These are the activations of a small network on made-up records, seen along a few directions, one row for each record.
After each row come some of the record's fields: B, V, N, S, Z, F, J.
Not every record has every field; a missing one is written none.
The largest differences between rows may come from other fields.
In the rows, 500 means zero.
Strong random noise was added to every row along 4 fixed directions; ignore it. To show where, here is one row again and again, with new noise each time:
[546 398 481 527 435 480 501 706 441 527 521 605 564 416 481 537 474 456
 487 525 432 479 590 480 510 445]
[497 509 557 675 359 583 502 448 480 383 471 594 649 434 627 581 517 508
 404 510 555 607 428 335 519 449]
[549 447 422 636 444 439 538 518 343 325 526 581 541 391 433 539 546 466
 394 421 434 387 351 349 558 446]
[456 464 645 718 369 648 521 457 589 496 411 547 821 412 731 595 484 521
 406 567 543 680 445 359 446 395]
[560 492 349 734 456 384 576 344 231 118 541 564 498 365 363 535 619 471
 305 312 429 276 117 223 615 452]
[545 441 369 471 484 453 442 651 350 461 510 555 417 452 450 578 540 451
 441 425 457 427 591 450 534 457]

[513 459 543 517 607 479 584 452 607 551 489 388 605 531 459 454 492 501
 510 485 411 439 405 598 440 472] : <B:b1 V:v1 N:n1 S:s2 Z:z2 F:f2 J:j3>
[554 474 451 525 473 436 530 529 395 387 539 517 428 411 422 398 514 516
 500 412 464 405 395 453 598 531] : <B:b2 V:v2 N:n1 S:s2 Z:z2 F:f1 J:j2>
[564 434 517 562 456 529 524 543 470 534 472 561 576 505 549 533 538 472
 413 477 469 562 579 464 531 442] : <B:none V:none N:none S:s2 Z:z2 F:f3 J:j3>
[610 380 296 475 636 378 550 565 305 487 542 457 428 452 299 417 620 460
 463 300 320 284 418 461 548 454] : <B:none V:none N:none S:s1 Z:z2 F:f3 J:j2>
[453 418 549 419 656 531 530 498 680 716 422 330 633 532 538 442 459 534
 600 553 457 505 530 658 382 452] : <B:b1 V:v2 N:n1 S:s1 Z:z1 F:f3 J:j3>
[511 533 534 498 470 503 555 504 452 423 532 588 532 496 433 495 497 480
 504 534 492 528 434 432 550 554] : <B:none V:none N:none S:s1 Z:z4 F:f3 J:j1>
[469 451 493 469 577 582 395 500 577 705 373 340 503 511 723 503 524 574
 524 435 558 621 692 578 442 443] : <B:b1 V:v2 N:n1 S:s2 Z:z2 F:f1 J:j3>
[474 504 567 364 529 500 449 665 659 693 508 445 408 552 508 401 367 496
 687 642 517 569 681 727 425 546] : <B:b1 V:v2 N:n1 S:s2 Z:z3 F:f5 J:j3>
[416 693 425 316 369 624 268 529 482 428 478 584 264 666 587 772 523 458
 445 599 703 688 786 497 462 529] : <B:none V:none N:none S:s1 Z:z5 F:f5 J:j3>
[502 534 495 318 521 470 427 619 532 514 533 494 321 559 416 461 390 515
 618 588 555 510 630 654 526 608] : <B:b2 V:v1 N:n1 S:s2 Z:z1 F:f3 J:j3>
[543 595 491 468 423 509 567 376 414 409 598 634 406 575 459 538 616 466
 487 433 534 505 512 380 582 545] : <B:none V:none N:none S:s1 Z:z2 F:f4 J:j1>
[392 670 536 630 503 500 493 116 532 216 481 359 439 505 514 489 476 556
 471 498 636 455 123 407 482 549] : <B:b1 V:v2 N:n1 S:s2 Z:z5 F:f5 J:j3>
[393 509 483 610 487 579 382 499 499 509 346 405 542 401 703 584 459 574
 419 521 569 622 518 469 448 452] : <B:none V:none N:none S:s2 Z:z4 F:f1 J:j3>
[533 518 509 269 437 478 479 774 465 593 575 669 374 599 399 638 442 388
 559 639 476 530 820 612 493 530] : <B:none V:none N:none S:s2 Z:z2 F:f4 J:j3>
[500 362 601 571 529 511 511 731 661 712 516 456 677 365 531 348 305 572
 665 634 378 572 559 727 414 495] : <B:none V:none N:none S:s2 Z:z3 F:f2 J:j3>
[498 533 574 532 560 494 637 219 525 346 478 441 607 573 436 550 556 465
 432 462 481 411 232 416 489 464] : <B:b2 V:v2 N:n1 S:s2 Z:z5 F:f3 J:j3>
[452 451 532 705 543 466 580 328 527 404 448 364 664 374 521 445 488 548
 403 440 418 383 176 450 459 428] : <B:b2 V:v2 N:n1 S:s2 Z:z5 F:f4 J:j3>
[384 512 623 756 467 574 491 332 638 424 388 381 730 364 712 470 388 628
 489 581 554 611 255 504 426 464] : <B:b1 V:v1 N:n1 S:s2 Z:z3 F:f1 J:j3>
[581 433 602 485 480 556 590 613 606 642 543 589 663 545 501 499 487 487
 584 564 419 592 636 575 465 472] : <B:none V:none N:none S:s2 Z:z2 F:f2 J:j3>
[433 311 574 734 525 614 483 484 612 773 326 373 847 344 808 491 522 567
 419 463 446 603 521 426 354 307] : <B:none V:none N:none S:s1 Z:z5 F:f1 J:j1>
[353 586 523 537 447 569 405 500 552 420 417 460 503 421 612 592 370 554
 501 656 588 606 476 559 446 534] : <B:none V:none N:none S:s1 Z:z4 F:f1 J:j3>
[458 439 509 445 495 504 484 653 556 598 478 506 582 495 484 611 455 436
 474 619 444 474 611 572 408 415] : <B:b1 V:v2 N:n1 S:s1 Z:z5 F:f5 J:j3>
[480 496 535 650 494 631 467 311 491 556 377 420 655 496 734 544 595 539
 350 397 575 645 465 322 481 415] : <B:none V:none N:none S:s1 Z:z2 F:f3 J:j2>
[613 349 368 413 652 379 585 472 350 561 485 459 490 559 371 503 701 406
 380 252 359 286 488 411 542 388] : <B:b1 V:v2 N:n2 S:s2 Z:z5 F:f3 J:j1>
[440 603 361 215 533 512 305 621 407 531 457 472 194 650 481 748 567 378
 445 515 585 489 819 553 452 484] : <B:b1 V:v2 N:n1 S:s1 Z:z2 F:f5 J:j3>
[602 619 506 303 345 406 480 644 454 312 735 809 227 652 230 507 415 418
 656 637 570 471 620 572 599 671] : <B:b1 V:v1 N:n1 S:s2 Z:z5 F:f2 J:j2>
[457 499 356 511 649 416 457 355 441 432 421 319 396 486 494 507 558 559
 464 352 498 349 360 495 468 467] : <B:b1 V:v2 N:n1 S:s2 Z:z1 F:f1 J:j3>
[553 425 570 581 488 406 649 581 552 489 611 567 601 427 345 376 425 483
 595 589 362 363 373 590 501 503] : <B:b1 V:v2 N:n1 S:s1 Z:z2 F:f2 J:j3>
[569 603 551 505 440 470 587 407 432 325 626 604 433 542 361 416 567 471
 505 452 509 479 349 383 623 588] : <B:b1 V:v2 N:n2 S:s1 Z:z3 F:f5 J:j1>
[393 630 465 361 510 545 394 457 516 451 428 421 356 600 540 659 529 447
 440 543 594 529 575 530 450 493] : <B:b1 V:v2 N:n1 S:s1 Z:z3 F:f5 J:j3>
[455 516 388 485 603 616 316 312 528 575 353 275 488 564 724 571 644 582
 389 290 617 580 564 435 447 434] : <B:b1 V:v1 N:n1 S:s1 Z:z5 F:f2 J:j2>
[542 445 572 518 449 597 526 586 559 628 459 526 611 486 595 457 531 517
 488 520 468 626 621 516 514 478] : <B:none V:none N:none S:s1 Z:z2 F:f3 J:j3>
[426 311 581 394 550 650 441 752 692 897 332 445 857 530 699 702 475 425
 432 629 412 655 820 611 269 291] : <B:none V:none N:none S:s1 Z:z5 F:f3 J:j2>
[486 604 525 676 417 544 506 271 458 286 509 480 491 449 570 479 514 578
 419 442 581 561 296 388 579 546] : <B:none V:none N:none S:s2 Z:z2 F:f4 J:j3>
[577 544 244 431 639 351 417 424 231 353 521 399 136 532 349 444 625 508
 453 234 479 322 427 444 601 546] : <B:none V:none N:none S:s2 Z:z3 F:f3 J:j3>
[477 569 562 537 376 528 410 573 512 439 536 543 456 444 548 452 382 532
 555 588 603 605 502 479 533 570] : <B:none V:none N:none S:s2 Z:z3 F:f5 J:j2>
[450 685 617 558 341 630 424 356 582 467 478 591 411 575 733 494 441 609
 578 599 745 805 594 467 534 608] : <B:none V:none N:none S:s2 Z:z4 F:f1 J:j3>
[536 384 544 668 520 392 659 447 522 464 516 507 666 392 398 341 465 506
 492 517 371 316 234 497 517 470] : <B:b1 V:v2 N:n1 S:s1 Z:z1 F:f3 J:j3>
[631 480 490 452 434 500 529 574 454 522 582 659 456 586 452 487 558 456
 518 451 500 543 644 461 578 518] : <B:none V:none N:none S:s2 Z:z2 F:f2 J:j2>
[524 468 505 408 464 524 454 593 493 556 476 572 521 575 520 622 537 438
 436 536 497 524 669 507 482 447] : <B:b2 V:v1 N:n1 S:s1 Z:z5 F:f3 J:j3>
[581 463 544 497 293 439 456 787 482 530 603 763 417 437 487 369 395 503
 614 632 522 549 682 563 598 581] : <B:b1 V:v1 N:n1 S:s1 Z:z3 F:f1 J:j2>
[541 521 658 545 391 624 602 377 566 542 495 644 672 608 628 541 586 471
 433 529 564 706 558 387 538 474] : <B:b1 V:v2 N:n2 S:s1 Z:z2 F:f3 J:j1>
[607 761 534 539 183 541 461 379 403 199 699 795 133 574 467 363 497 560
 587 558 740 679 531 397 762 757] : <B:none V:none N:none S:s1 Z:z2 F:f5 J:j3>

Which values does each new row have?
[563 415 482 555 492 449 555 559 449 499 523 514 570 448 432 433 551 440
 414 447 422 399 432 437 551 447] : <B:b1 V:v2 N:n1 S:s1 Z:z2 F:f5 J:j2>
[475 388 647 597 473 558 580 524 610 634 470 503 814 413 592 497 468 507
 483 561 420 537 460 476 428 422] : <B:none V:none N:none S:s1 Z:z5 F:f4 J:j1>
[550 444 306 421 530 384 443 652 302 445 557 507 311 426 343 491 540 449
 436 383 407 310 545 503 580 510] : <B:none V:none N:none S:s1 Z:z2 F:f4 J:j2>
[497 605 491 539 447 508 453 388 513 329 533 517 401 526 480 467 503 555
 530 519 611 528 405 464 551 579] : <B:b1 V:v2 N:n1 S:s1 Z:z1 F:f5 J:j3>
[468 637 358 388 452 554 309 484 368 376 445 553 272 630 556 707 548 461
 379 457 667 633 666 418 536 535] : <B:none V:none N:none S:s2 Z:z4 F:f3 J:j2>
[363 490 403 515 569 536 453 393 419 507 314 368 625 509 622 782 613 396
 203 418 479 441 439 345 376 304] : <B:none V:none N:none S:s1 Z:z3 F:f4 J:j2>
[556 560 548 560 298 553 501 443 478 420 564 720 492 531 566 471 553 530
 514 514 598 615 525 359 574 542] : <B:none V:none N:none S:s1 Z:z5 F:f1 J:j2>
[528 400 710 644 520 630 627 424 721 725 444 420 808 474 682 334 444 587
 602 559 476 694 482 557 447 456] : <B:none V:none N:none S:s2 Z:z2 F:f3 J:j3>
[490 331 385 452 626 445 405 813 488 720 465 343 453 366 473 455 385 512
 552 511 363 426 686 706 424 446] : <B:none V:none N:none S:s2 Z:z2 F:f5 J:j3>
[663 417 537 595 355 391 671 616 379 415 671 848 608 495 297 490 568 391
 475 515 347 380 447 352 569 478] : <B:none V:none N:none S:s1 Z:z5 F:f2 J:j1>
[517 403 435 641 451 526 361 622 440 563 454 461 492 340 655 427 459 587
 479 429 532 578 592 475 529 468] : <B:none V:none N:none S:s2 Z:z2 F:f1 J:j2>
[581 342 440 675 467 409 571 551 376 450 543 595 619 339 439 426 559 509
 444 396 357 354 371 395 550 429] : <B:none V:none N:none S:s1 Z:z5 F:f1 J:j1>
[636 359 385 482 496 383 546 731 313 524 581 620 437 443 340 474 583 396
 443 382 352 349 601 435 594 450] : <B:none V:none N:none S:s2 Z:z2 F:f5 J:j1>
[427 459 472 615 522 624 424 358 538 542 343 376 714 451 742 619 599 565
 364 397 532 586 449 368 400 367] : <B:none V:none N:none S:s1 Z:z5 F:f1 J:j2>
[529 445 705 671 472 529 722 333 627 497 467 514 802 501 545 436 501 478
 450 556 446 517 286 448 496 428] : <B:b1 V:v2 N:n1 S:s2 Z:z2 F:f3 J:j3>
[528 553 497 319 423 523 453 716 503 594 563 695 397 624 452 613 471 430
 575 635 528 601 809 581 488 541] : <B:none V:none N:none S:s1 Z:z4 F:f2 J:j3>
[554 642 678 465 459 604 548 255 630 483 538 488 437 643 589 347 507 589
 636 501 669 690 492 518 599 642] : <B:b1 V:v2 N:n1 S:s2 Z:z2 F:f3 J:j3>
[470 488 658 539 456 616 541 482 607 660 472 537 688 522 671 577 490 498
 520 558 531 670 621 459 427 449] : <B:none V:none N:none S:s2 Z:z2 F:f4 J:j1>
[698 334 617 593 420 339 766 730 471 491 718 721 655 362 203 198 424 444
 631 545 261 339 338 516 644 555] : <B:none V:none N:none S:s2 Z:z3 F:f5 J:j1>
[548 389 477 299 583 278 613 790 485 560 626 564 399 475 139 368 341 409
 676 670 321 209 503 732 505 559] : <B:b1 V:v2 N:n1 S:s1 Z:z1 F:f3 J:j3>
[505 528 458 509 577 476 508 430 463 467 517 428 463 522 457 540 526 507
 511 436 474 441 440 488 463 491] : <B:none V:none N:none S:s2 Z:z2 F:f2 J:j3>
